These are the activations of a small neural network, seen along a few directions. Each row is one input.
Each table varies a few parts of the input and shows all the possible inputs, shuffled.
A made-up example of a description, with smaller parts first: one of 4 places along a line, together with either a single point or one of 11 places around a ring or (one of 3 separate values, together with one of 8 places around a ring).
Shared parts are said once, and a part with two or three values counts as separate values.
(in the rows, 128 means zero)

Other details of the inputs vary at random and push rows far along three fixed directions, the same in every table; ignore that.

Table:
x1: [134  75  73 110  59 168 110  30 149  87  95 150]
x2: [123 156 123 110 131 178 159  88  97 116 119 108]
x3: [112  78 110 115 119  74  61 152 197 133 121 179]
x4: [122 198 123  96 130 220 213  46  38 106 117  69]
x5: [101 186 171 127 220  75 144 161 119 174 150 136]
x6: [104 189 171 143 223  77 146 153 125 175 148 145]
x7: [121 167 155  81 175  85 110  92 143 154 120 143]
x8: [119 172 155  82 170  86 109  94 146 153 120 145]
x9: [139 199 186 135 194  69 130 169 112 179 156 120]
x10: [108  68 101 168 112 177 141 234 129 107 131 116]
x11: [153  74 123 193  88 155 136 216 119 113 147  98]
x12: [152  68 126 195  83 152 142 216 124 105 145 103]
x13: [158 148 118  78  82 102 102   6 127 121 114 139]
x14: [149 178 159 109 135  55 106  88 134 156 143 130]
x15: [135  84  81  76  66 167 103  54 137  98  93 123]
x16: [128  96  86  93  75 159 118  40 136  96 102 138]
x17: [109  83 108 116 117  75  61 154 201 131 121 182]
x18: [147  96 136 178 109 127 133 224 115 131 151  94]
x19: [111  87 119 177 124 191 169 208 112 100 131 114]
x20: [149 214 147 133 133 160 202  27  50 124 136  97]
x21: [117  53  76 162  71 170 117 137 161  86 114 156]
x22: [114 109 118 129 134  90  88 127 178 134 122 174]
x23: [142 153 164 175 153  69 127 174 134 156 158 132]
x24: [120  91 112 174 128 217 187 182  83 104 132  90]
x25: [116 184 147  82 167  92 102  98 149 155 124 146]
x26: [165 125 104  86  61 153 119  33 102 106 108 104]
x27: [122  72 113  96 128  81  57 160 185 144 115 154]
x28: [151  98 138 122 112  61  65 151 178 140 128 158]
x29: [114 167 147 149 174 177 190 161  76 135 140  93]
x30: [106 172 148 151 166 178 196 165  84 121 138 104]
Each input here is: one of 5 places along a line, together with either one of 2 separate values or one of 4 places along a line.
The inputs of x17 and x30 match in every part but the place on the line of 5. If x13 is changed in the same way as x17 into x30, which row does it become? -> x28
A walk changes only the place on the line of 5. It starts at x27 and steps to x24. List the rest of the walk in order. -> x7, x5, x6
Which other rows agree with x9 in the place on the line of 5? List them by row number. -> x2, x11, x24, x25, x29
Change only the choice among 2 separate values in x23. List by row number the other rows that result. -> x20
